[[102 135 128 126 116]
 [122 123 133 113 130]
 [122 138 145 116 121]] ==> 133, 145

[100 115 143 128 124] ==> 143, 143

[[129 141 136 143 129]
 [120 115 137 146 108]
 [139 101 117 130 133]] ==> 137, 146

[137 133 131 106 121] ==> 131, 137

[118 135 122 121 123 101 125] ==> 121, 135

[120 111 122 124 157] ==> 122, 157

[117 132 103 119 137 102 145] ==> 119, 145

[130 108 118 125 155] ==> 118, 155

[142 127 129 127 133 150 138] ==> 127, 150
---
125	138	150	108	115	101 Answer: 138
138	155	118	142	133	114 Answer: 155
124	121	105	127	134	127 Answer: 121
138	107	135	117	134	122 Answer: 107
149	138	137	124	108	120 Answer: 138
120	137	118	117	129	105 Answer: 137
121	125	119	136	116	157 Answer: 125
---
[152, 154, 111, 155, 153, 151] => 155, 111
[[117, 149, 116, 125, 152, 121, 126], [133, 128, 124, 122, 119, 139, 130]] => 152, 116
[[125, 107, 125, 118, 126, 127], [119, 112, 127, 125, 128, 120]] => 128, 107
[132, 135, 132, 126, 106] => 135, 106
[[141, 121, 142, 111, 131], [123, 114, 150, 113, 114]] => 150, 111
[128, 137, 131, 117, 149, 114] => 149, 114
---
array([120, 138, 106, 124, 113, 137]) value 120
array([134, 147, 157, 132, 111, 117]) value 134
array([109, 124, 126, 119, 156]) value 109
array([121,  98, 130, 108, 114, 154]) value 121
array([ 99, 136, 113, 134]) value 99
array([136, 140, 146,  99, 154, 139, 135]) value 136
array([140, 131, 105, 139]) value 140
array([122, 131, 142, 116, 104, 139, 131]) value 122
array([106, 118, 108, 105, 140]) value 106
array([116, 144, 129, 105, 141, 117, 140]) value 116
---
[[133 106 131 128]
 [149 120 126 128]
 [122 101 131 128]] gives 126

[[114 131 129 147]
 [126 124 135 107]] gives 135

[[140 117 130 111]
 [117 108 126 103]
 [103 152 147 148]] gives 126

[[149 112 122 138]
 [108 129 121 105]] gives 121

[[128 107 116 136]
 [133 130 124 126]] gives 124

[[104 115 144 146]
 [156 135 111 128]
 [150 140 144 138]] gives 111
---
[[105 116 129 134 120]
 [127 105 136 102 153]
 [110 100 100 100 129]] ==> 100

[106 130 150 133 106] ==> 150

[133 153 149 131 156] ==> 149

[116 108 118 100 139] ==> 118

[107 150 142 112 115] ==> 142

[129 140 100 144 152] ==> 100

[119 108 100 153 105] ==> 100

[[104 105 129 150 106]
 [130 107 152 154 118]
 [117 137 102 146 120]] ==> 102

[[126 118 111 101 114]
 [133 115 133 120 109]] ==> 133

[115 134 145 105 110] ==> 145
---
[[118 138 131 134]
 [109 143 111 134]
 [105 138 130 114]]: 105

[[114 144 137 123 128 144 123]
 [127 101 150 132 134 134 134]
 [117 112 134 140 125 121 130]]: 117

[[130 127 141 113 141 132 145]
 [119 131 140 126 126 130 151]
 [119 119 133 128 135 128 138]]: 119

[[138 126 141 123 130]
 [113 125 133 130 120]
 [137 126 100 127 124]]: 137

[[101 108 124 151]
 [121 132 117 117]
 [128 137 127 122]]: 128

[[145 122 141 131 139]
 [132 122 132 124 151]
 [143 120 138 130 143]]: 143
---
[[109 105 112 136 145]
 [104 110 112 141 145]] → 145, 104

[135 134 119 138 133 144  98] → 98, 135

[137 148 123 122 132 151 145] → 145, 137

[119 108 140 119 102 129] → 129, 119

[128 127 138 131 149 152 120] → 120, 128

[[129 134 136 150 145 123 122]
 [112 125 127 134 127 120 131]] → 122, 112
---
[134 130 119 125 155 132 145] yields 125, 155

[[135 124 122 121 119 117 129]
 [117 125 138 136 146 150 128]
 [131 130 124 121 119 122 134]] yields 136, 150

[151 132 139 130 143 146 120] yields 130, 151

[113 152 109 100 114 120 141] yields 100, 152

[112 156 153 148 140] yields 153, 156

[104 115 151 103 105 107  98] yields 103, 151

[[136 130 112 141 119]
 [149 140 142 128 126]
 [148 140 134 129 131]] yields 142, 149

[103 134 132 148 127] yields 132, 148

[142 105 157 113 118] yields 157, 157
---
[[147 135 145 132 125 137 114]
 [116 117 136 121 126 155 138]
 [119 117 145 128 119 156  98]] | 147

[[114 150 105 106 105 103 140]
 [135 104 149 149 153 154 119]] | 114

[103 100 131 157 116 152 152] | 103

[135 101 140 145 148 150 118] | 135

[[102 128 138 129 144 157 126]
 [103 129 136 130 139 157 125]
 [102 128 150 127 153 156 133]] | 102

[102 141 129 108 139 129 131] | 102

[116 150 107 108] | 116

[[110 128 102 123 138 112 147]
 [111 127 100 123 138 114 147]] | 110

[131 127 142 152 144 130] | 131

[127 137 133 147 150] | 127
